These are the activations of a small neural network, seen along a few directions. Each row is one input.
In each table, some parts of the input vary, and every possible input appears once, in random order.
Descriptions start from the smaller parts, as in this example, which fits no table here: one of 6 places along a line, together with either a single point or one of 11 places along a line or (one of 2 separate values, together with one of 8 places around a ring).
Shared parts are said once, and a part with two or three values counts as separate values.
In the rows, zero is written as 128.

Other details of the inputs shift rows strongly along two fixed directions, in all tables alike. That doesn't count.

Table:
r1: [125  82 133 189 104 131 102 107 157 200 163 150 109 132 179]
r2: [162 133  64 110 108 129 128 139 153  75 111 109 129 100 110]
r3: [150  92  65 144 106 139 118 124 185 139 129 114 113 107 131]
r4: [160 165  94  73 131 120 141 157 146  54 108  89 147 115  87]
r5: [121 136 137  94 142 119 141 113  95 105 122 113 124 138 112]
r6: [ 99  97 155 133 145 132 145  92 115 199 167 147  96 147 137]
r7: [183  84  62 208  80 142  89 143 218 150 144 153 140  92 168]
r8: [163 151  70  80 115 127 115 144 151  66  97  92 136 104 104]
r9: [145  82  94 154 112 134 144 115 173 151 140 123 111 117 133]
r10: [137 137 108 155 134 131 130 136 131 122 107 141 131 121 137]
r11: [125 117 119 112 121 132 135 122 140 132 130 112 112 135 116]
r12: [146 177  90  91 126 118 111 170 156  65  76 120 158 106 116]
r13: [ 91 106 173 119 148 127 143  85  88 188 159 146  94 153 135]
r14: [128 169 162 101 132 121  92 146 109 102 121 126 156 149 126]
r15: [111 186 210  81 154 117 111 153  61  81 113 116 165 158 105]
r16: [ 95 117 197 150 138 115 125 101  85 172 161 147 121 164 159]
r17: [122 157 130 119 141 135 124 135 124 112  92 125 136 128 129]
r18: [ 95 113 167 123 145 125 155  92  79 165 160 150  98 149 128]
r19: [136  94  89 189 108 144 131 129 180 156 119 159 120 101 157]
r20: [109 178 173  52 169 112 155 125  64  89 129 113 136 152  91]
r21: [116  93 151 176 112 125 121 110 126 180 157 133 125 129 153]
r22: [132 124 138 136 111 139 102 150 130 135 123 112 143 122 133]
r23: [156 103 118 176 111 130  98 131 170 152 142 147 146 120 160]
r24: [ 91 119 183 161 165 124 145 100  82 181 130 156 117 159 150]
r25: [156  86 106 180  99 142 109 144 170 154 132 122 143 100 152]
r26: [112  84 128 160 123 136 154 106 142 179 167 145  96 138 131]
r27: [108  70 130 201 128 127 136 105 161 208 142 178 112 125 173]
r28: [162 156  77  79 118 129 126 158 167  72 108  91 138 109  94]
r29: [148 177 104  96 135 124 129 162 141  55  73 114 162 107 114]
r30: [106 187 205  86 145 123 111 156  57  81 118 123 158 159 103]
r31: [ 73 142 194 140 160 132 150 106  64 152 124 154 116 163 134]
r32: [119 165 148 112 155 126 138 134 102  95  92 124 146 134 122]
r33: [117 143 130  98 144 123 139 118  91 102 132 124 120 133 109]
r34: [177  66  56 175  98 139 142 122 218 169 149 134 112  86 145]
r35: [125 135 147 135 114 136 115 153 107 116 127 117 147 127 124]
r36: [120 127 114 152 124 124 131 138 145 131 116 158 131 119 140]
r37: [ 83 140 205 133 138 115 127 109  61 151 160 147 120 173 145]
r38: [157 150  67  96 115 128 129 153 150  54 106  96 137 108  96]
r39: [132 133 122 108 126 127 154 130 126 119 141 127 118 127 108]
r40: [ 89 122 182 103 147 125 154 100  90 174 156 136 100 162 118]
r41: [ 78 142 195 132 168 125 135 105  66 170 122 148 115 171 139]
r42: [125 137 123  97 140 121 140 124 114  97 121 105 129 137 106]
r43: [107 159 152  77 139 122 153 131  84  84 124 109 123 154  90]
r44: [170  90  93 184  90 148  81 151 204 159 130 135 139  94 157]
r45: [103 169 173 104 125 115 124 138  68  98 132 112 143 146 111]
r46: [161 148  89 120  94 126  94 159 159  92 112  95 152  98 123]
r47: [170 150  71  89 131 121 124 143 147  60 103  98 144  95 106]
r48: [157  96  64 141 114 137 114 119 178 140 131 122 113  95 137]
r49: [169 160  69  86 123 127 137 155 152  64 117 108 141  97  97]
r50: [100 110 174 119 154 121 154  88  82 168 155 143 105 149 131]
r51: [104  74 130 196 121 145 128 102 164 214 135 169 102 125 173]
Description of these inputs: one of 3 separate values, together with either one of 4 places along a line or one of 5 places around a ring or one of 8 places around a ring.
The inputs of r38 and r42 match in every part but the choice among 3 separate values. If r2 is changed in the same way as r38 into r42, which row does it become? -> r5
The inputs of r13 and r50 match in every part but the choice among 3 separate values. If r40 is changed in the same way as r13 into r50, which row does it become? -> r34
Which other rows does r37 become when the place on the ring of 5 takes its other values? List them by row number. -> r7, r30, r35, r45
A walk changes only the place on the line of 4. It starts at r12 and steps to r51. List the rest of the walk in order. -> r17, r41

Table:
r52: [182 177  48 109 148 106 191 155 151   4  94 152 157  95 101]
r53: [160  88 142 226 104 140 110 131 164 208 198 195 138 115 181]
r54: [162 126  92 145 148 141 103 132 158 143  67 124 149  74 159]
r55: [149 189  75 108  81 103  73 174 152  26  80 100 164 113 136]
r56: [ 56 167 195 104 152 126  90 104  60 133 111 148 112 195 137]
r57: [103 107 231 178 144 136 109 111  32 184 159 144 142 148 156]
r58: [ 83  96 174 183 188 121 205  64  34 152 131 154 101 152 140]
r59: [136 153  69  66 117 126  99 126 140  77 118  92 104 139 100]
r60: [134  75  91 168  69 151 107 114 134 165 198 142  87 105 139]
r61: [148 146  56  90  75 108 105 135 156  60 131  83 124 115 115]
r62: [ 84 202 235  92 136 138 127 191  33  79 115 114 172 164  82]
r63: [ 82 102 191  97 189 128 158  64  51 210 140 123  90 144 128]
r64: [140 144  58 148 126 141 201 165 156  41  75 122 140  99  88]
r65: [ 62 159 139 135 154 114 186  91  35  86 117 166  93 161 112]
r66: [ 99  73 125 204 124 163 136 133 192 239 105 170 109 107 165]
r67: [137 182  61 103 116 136  87 157 157  88  59 139 136  87 139]
r68: [ 78 183 134  31 153 122 135 110  63 108 112 120  94 141  95]
r69: [125 223 197  70 153  77 121 156  85  55 119 125 182 171 123]
r70: [110  36 122 190  81 136 155 111 191 210 175 115  97 134 141]
r71: [109  53 104 164 117 164 169 108 191 242 140 142  74 106 135]
r72: [176 151 128  84 116 123 133 151 123  84 184 129 145 111  96]
r73: [155  84 110 140 106  98 141 105 185 156 189 138 121 129 145]
r74: [126  97 123 191  85 129 118 163 193 148 111 120 149 125 151]
r75: [150 100 123 177 139 129 102 114 200 182 143 178 131 139 172]
r76: [129  71 107 140 111 157 143 122 193 177 137 107  93 140 113]
r77: [109 123 179  75 180 122 130  83  63 141 135  83 112 172 107]
r78: [ 99 101 196 112 146 102 144  75  57 157 164  87 120 166 131]
r79: [160 168  85 138  74 134  66 184 127  60 113 131 156  92 127]
r80: [135  58 121 176  79 162 143 148 160 180 184 123 109 107 111]
r81: [202 125  85 107 101 137 110 150 120  73 140  72 159  76  95]
r82: [148 140 104  70 157 116 154 118 154 142 137 149 116 109 114]
r83: [108 150 198 109 180 129  99 108  71 123  93 108 148 165 138]
r84: [ 58 150 226 112 162 140 127 137  87 147  99 129 133 196 113]
r85: [180 124  78  87 137 118 123 124 197 109 147 123 125 126 112]
r86: [167 160  94 117 147 120 117 154 188 125  91 170 151  89 147]
r87: [168 125 111 160 113 114  91 139 155  95  97  89 174 101 163]
The inputs of r52 and r58 match in every part but one. If r86 is changed in the same way as r52 into r58, which row does it become? -> r54
What is each input in this table made of? -> one of 4 separate values, together with either a single point or (one of 2 separate values, together with one of 4 places along a line)
Which other rows agree with r55 in the choice among 4 separate values? List them by row number. -> r56, r59, r60, r61, r65, r67, r68, r79
A walk changes only the place on the line of 4. It starts at r57 and steps to r87. List the rest of the walk in order. -> r83, r54
Which other rows does r82 become when the choice among 4 separate values takes its other values? List them by row number. -> r63, r68, r71

Table:
r88: [166 158  60 104 127 133 127 154 184  95  95 136 134  92 119]
r89: [107 182 152  43 129 107 138 131  52  47 140  89 126 161  78]
r90: [158  78  47 211  86 153  94 139 212 159  91 138 125  76 174]
r91: [127 103 119 131 149 116 149  81 119 149 152 146 102 134 139]
r92: [127  82 129 188  85 131 124 130 167 171 180 151 118 135 148]
r93: [ 95 169 163  99 144 127 137 153 113  99  84 121 145 149 108]
r94: [181 101  89 141  96 134  84 153 225 151 127 108 147 104 144]
r95: [125  63  99 232 116 139 105  91 176 227 138 184  99 112 201]
r96: [149 126 130 125 115 132  66 133 141 142 121 106 145 120 152]
r97: [ 60  95 217 187 144 139 134  93  46 200 148 149 109 168 152]
r98: [105 100 179 184 136 122 131 100  75 173 159 151 126 140 158]
r99: [114 162 100  69 142 125 140 136 114  70  75  89 125 127  93]
r100: [100 199 144  37 175 105 146 116  67  66  93 111 123 158  95]
r101: [176 175  69  80 113 143 136 191 154  30  81  83 160  86  75]
r102: [165  83  69 158 110 127 149 107 161 132 146 116 115  95 133]
r103: [179  86  56 119 101 137  94 119 207 146 132  89 116  96 139]
r104: [125  78 130 197 111 147 143 134 166 173 138 138 125 126 143]
r105: [112 186 157  89 156 113 134 144 116  94  96 140 146 153 119]
r106: [109  44 101 211 111 161 141 104 193 240 142 169  86 107 162]
r107: [159  88 104 132 109 143  97 130 193 187 148 121 118 106 139]
r108: [106  89 128 148 130 139 156 100 110 154 137 113 100 137 120]
r109: [192 192  77  83 131 110 122 179 171  20  89 116 181 101 106]
r110: [155 146 129 126 126 118 146 157 137  85 126 120 160 120 117]
r111: [180 183  64  68  88 128 116 189 157  23 121  94 157  93  79]
r112: [ 56 121 252 120 174 121 183  88  17 190 183 161 104 183 119]
r113: [ 72 185 221  89 135 109 112 128   8  89 148 122 139 180 111]
r114: [128 178 155 104 157 108 113 126  72  81 114 139 154 138 131]
r115: [ 57 132 243 109 190 116 169  77  29 192 177 183 100 188 129]
The inputs of r108 and r101 match in every part but one. If r103 is changed in the same way as r108 into r101, which row does it become? -> r107
What is each input in this table made of? -> one of 4 places along a line, together with either one of 2 separate values or one of 5 places around a ring
Which other rows does r115 become when the place on the ring of 5 takes its other values? List them by row number. -> r88, r101, r106, r112
